Each row below holds a small network's activations on one input, seen along a few directions.
In each table, some parts of the input vary, and every possible input appears once, in random order.
Descriptions start from the smaller parts, as in this example, which fits no table here: one of 8 places around a ring, together with either a single point or one of 9 places around a ring or (one of 2 separate values, together with one of 6 places along a line).
Shared parts are said once, and a part with two or three values counts as separate values.

Other details of the inputs shift rows strongly along three fixed directions, in all tables alike. That doesn't count.

A family of inputs:
R1: [ -2   6   1  -4  17   6  17 -14  -8  13 -14  -8  -2]
R2: [  1   4 -11 -14  10   5   7  -5  -2  -5 -14  17  10]
R3: [ 10   1  13   5   0  -1  -1  16   0  12   4 -17  -6]
R4: [  4 -16   3  17   8  11  -4  -6  13   7   8 -13  -1]
R5: [  4  -8  -1  27   5   2  -1 -12  15   5  11 -22  10]
R6: [  3  -3 -14   0  -2   3   1  -1  -3  -9  -3  17  11]
R7: [ 10   6 -21  10  -6   2  -3  -1   0 -10  -9  19  10]
R8: [ -2  -4   0 -26   8  10   6   0  -5  -1 -20   8  -9]
R9: [  5  16   6  -9 -18 -27 -15  18  -8  -1   8  -2  -4]
R10: [ -9  15   0   0 -32 -26 -18  18  -5  -3  16  11  -7]
R11: [  6   8   0  -5 -13 -20  -8  23 -11   2   8   8   4]
R12: [-10   4 -25   7 -20   0  -9 -12   5 -17  -1  26   4]
R13: [  4   6 -28   9 -22  -7 -14 -15   3 -20  -1  25  11]
R14: [ -1  -4  18  -7   3 -12  -5  17  -2  12  10 -10  -5]
R15: [ -1  11   9 -10 -20 -22 -17  18 -10  -6  13   1  -8]
R16: [ -5  -3  -3 -24   8   4   4  -3  -3  -5 -15  18   0]
R17: [ -4   6   6 -15  25   9  11  -7   4   8 -16 -22  -3]
R18: [  7   4 -18   7 -11  -5  -1 -16  -8 -10  -3  20   5]
R19: [  4   5   5  -6  24  12  15   0   3   7 -17  -7   4]
R20: [  5 -20   4  33   6  11   7 -18   5   1  17 -14   7]
R21: [  2   0 -22   6 -21  -2 -11 -14   2 -23   1  26  10]
R22: [ -5   7 -21  -2 -17  -1 -13  -8  -2 -18  -2  22   1]
R23: [ -6  12 -11 -20  -2  -2   6 -11  -1  -6 -21  14   2]
R24: [  5   8  11  -5 -12 -14  -4  26 -12  -1   4   5  -3]
R25: [ -6  -5  26   2  -3 -10   2  12   1   9  16 -22  -4]
R26: [  7   0 -22  12 -19  -5  -5 -18  -8 -17   2  28   6]
R27: [ -3  13  -9 -15   1   0   9 -13 -16   0 -18  16  -3]
R28: [ -5   3  21  -2 -10 -17  -3  15  -2   8  14 -15  -5]
R29: [  5  -1  -9   3  -4   7   2   2  -3 -12  -7  17   6]
R30: [ -5   7  -4 -17   2   5  12 -12 -16  -4 -16  16  -3]
R31: [ -1  -7   9  -6 -11 -13  -9  18  -7   1  11   4  -4]
R32: [ -4   8  28  -9  -3 -16   5  16 -20  16  10 -14 -12]
R33: [  3   1  -4 -15   5  16   6  -6   0  -8 -17  13  -2]
R34: [  1   6   0 -17   9   9  10   2  -5  -8 -18  15   2]
R35: [ -4  10  14   1  -7 -15 -11  17  -3   9  14 -19  -8]
R36: [ -3  -3  -9 -17   8   6   2  -8   0  -5 -15  18   2]
R37: [ -5  -8   7 -19  21   9  12   0  -1   9 -15  -6  -3]
R38: [  9 -12  -5  33   7  14   3  -4  11   0   8 -10  11]
R39: [  5 -20 -10  30   6   8  -5  -9  15   5  11 -10  10]
R40: [ -6  -6  -4  28   4   8  -4  -9  16   8  13 -20   4]
R41: [  4  -2  12  -4  -4 -10  -7  19  -3  14   5 -13 -11]
R42: [  0  -1  24  -9   7  -9   4  21  -6  11  12 -13   0]
R43: [ -2  -9  -9  33  -2   9 -11 -13  14  -2  19 -13   6]
R44: [  4   1   6 -10  19  18  11  -4   4   7 -16  -8  -3]
R45: [ -2  -5   3 -13  24   8   9  -5   5  11 -14  -7   1]
R46: [ -2  -9   6 -13  18  15   7  -6   5   6 -12  -5  -7]
R47: [  2  11  19 -10  -9 -22 -10  19  -7   5  12 -15  -8]
R48: [ -7 -17  -8  36  -3  15  -6 -14  17  -5  21 -10   7]
R49: [  7 -10   2  26   7  12   2  -2  10  -1   9  -6   9]
R50: [ -8   7   5  -2 -32 -24 -14  18  -6  -8  17  14  -5]
R51: [ -2  -1  -1 -26   8   9   5   0  -4   1 -21   7 -10]
R52: [  7   3   0  -4 -10   1  -4  10  -5  -3  -3   7  -5]
R53: [  0   3  14  12  -9 -18  -5  11   4  12  16 -20   0]
R54: [  2   6  22   0   3 -17   5  14 -11  15  14 -20 -13]
R55: [ 10  13   9  -8 -14 -14 -10  22  -7   4   3   3  -8]
R56: [  4   3 -19   7  -9  -2   0 -13  -6 -13   0  21   0]
R57: [  5 -18  -7  39   2  10   3 -17   9  -4  22  -7   5]
R58: [  9 -10   0  31   7   2   6 -15   4   9  12 -18   6]
R59: [  3  -5   7 -11  16  21  14  -2   1   3 -16  -8  -5]
R60: [ -4  -1   5 -11  15   9  11 -12   4   1 -12 -10   2]
R61: [ -2  -8   5 -11  19  13  16   1  -2   3  -9  -3   6]
R62: [  0  -1  24   1   2 -10  -3  12   0   7  16 -27  -6]
R63: [-14   8  -9 -18   6  10   6 -11   0  -4 -18   8  -4]
R64: [  4   0  15  -5  -2 -11  -9  17   0  13   8 -11 -10]
R65: [ -2  -3 -13 -17   9   6   4  -6  -1  -2 -19  14   2]
R66: [ -8  14   8  -6 -25 -27 -11  19  -5   2  11   4  -7]
R67: [  6  10   2  -4 -15 -23 -11  22  -9   0  12  12   5]
R68: [  2   3  11 -10  26  13  17   1   1   8 -17 -10   1]
R69: [  4  -1   9 -12  21  18  15   0   2  11 -19 -15  -6]
R70: [  9   1 -16   5 -14   7  -9  -5   2 -15  -3  23   3]
R71: [ -4 -11  -5  35   3   7   2 -14  21   7  13 -19   9]
R72: [ -7   3 -24   7 -21  -2  -7 -13   6 -17  -1  27   6]
R73: [ -1   6  17  -3  -5 -15  -9  15  -3   5  14 -19  -7]
R74: [-10   8  -8 -22   1   7   1  -7  -5 -11 -15  14  -4]
R75: [-14   7   5 -12  20   9  15  -6   7  14 -16 -16  -4]
R76: [  4 -24  -2  25   3  16  -6 -11  15  -2  14  -6   2]
R77: [  3   0 -23   5 -18  -1 -13 -13   2 -25   2  25   8]
R78: [ -2   0  10 -20  26   8  19   5  -4  12 -15 -12   3]
R79: [  5   2   1  -7 -22 -17 -17  19  -8   0   7   9 -10]
R80: [ 10 -11 -13  44   3   4   1 -18  11   2  19 -12   7]
R81: [ -3  -7   7 -12  22  13  16  -1   0   3  -7  -3   7]
R82: [ -7 -11  -5  34   4  13  -4 -14  18   4  17 -20   5]
R83: [-17   8  -1 -25   5   6  11  -4  -2  -3 -18   9  -6]
R84: [ -1   1 -16  -1 -10   3  -9 -10   0 -20  -1  16   3]
Each input here is: one of 4 places along a line, together with either one of 3 separate values or one of 8 places around a ring or (one of 2 separate values, together with one of 5 places around a ring).
- The inputs of R5 and R13 match in every part but the place on the line of 4. If R67 is changed in the same way as R5 into R13, which row does it become? => R2
- The inputs of R41 and R8 match in every part but the place on the line of 4. If R11 is changed in the same way as R41 into R8, which row does it become? => R61
- The inputs of R15 and R17 match in every part but the place on the line of 4. If R56 is changed in the same way as R15 into R17, which row does it become? => R80
- Change only the choice among 2 separate values in R52. List by row number the other rows that result. => R70
- Change only the choice among 3 separate values in R27. List by row number the other rows that result. => R18, R54
- A walk changes only the place on the line of 4. It starts at R20 and steps to R26. List the rest of the walk in order. => R18, R58
- Change only the choice among 2 separate values in R34. List by row number the other rows that result. => R29
- Change only the choice among 3 separate values in R30. List by row number the other rows that result. => R20, R57
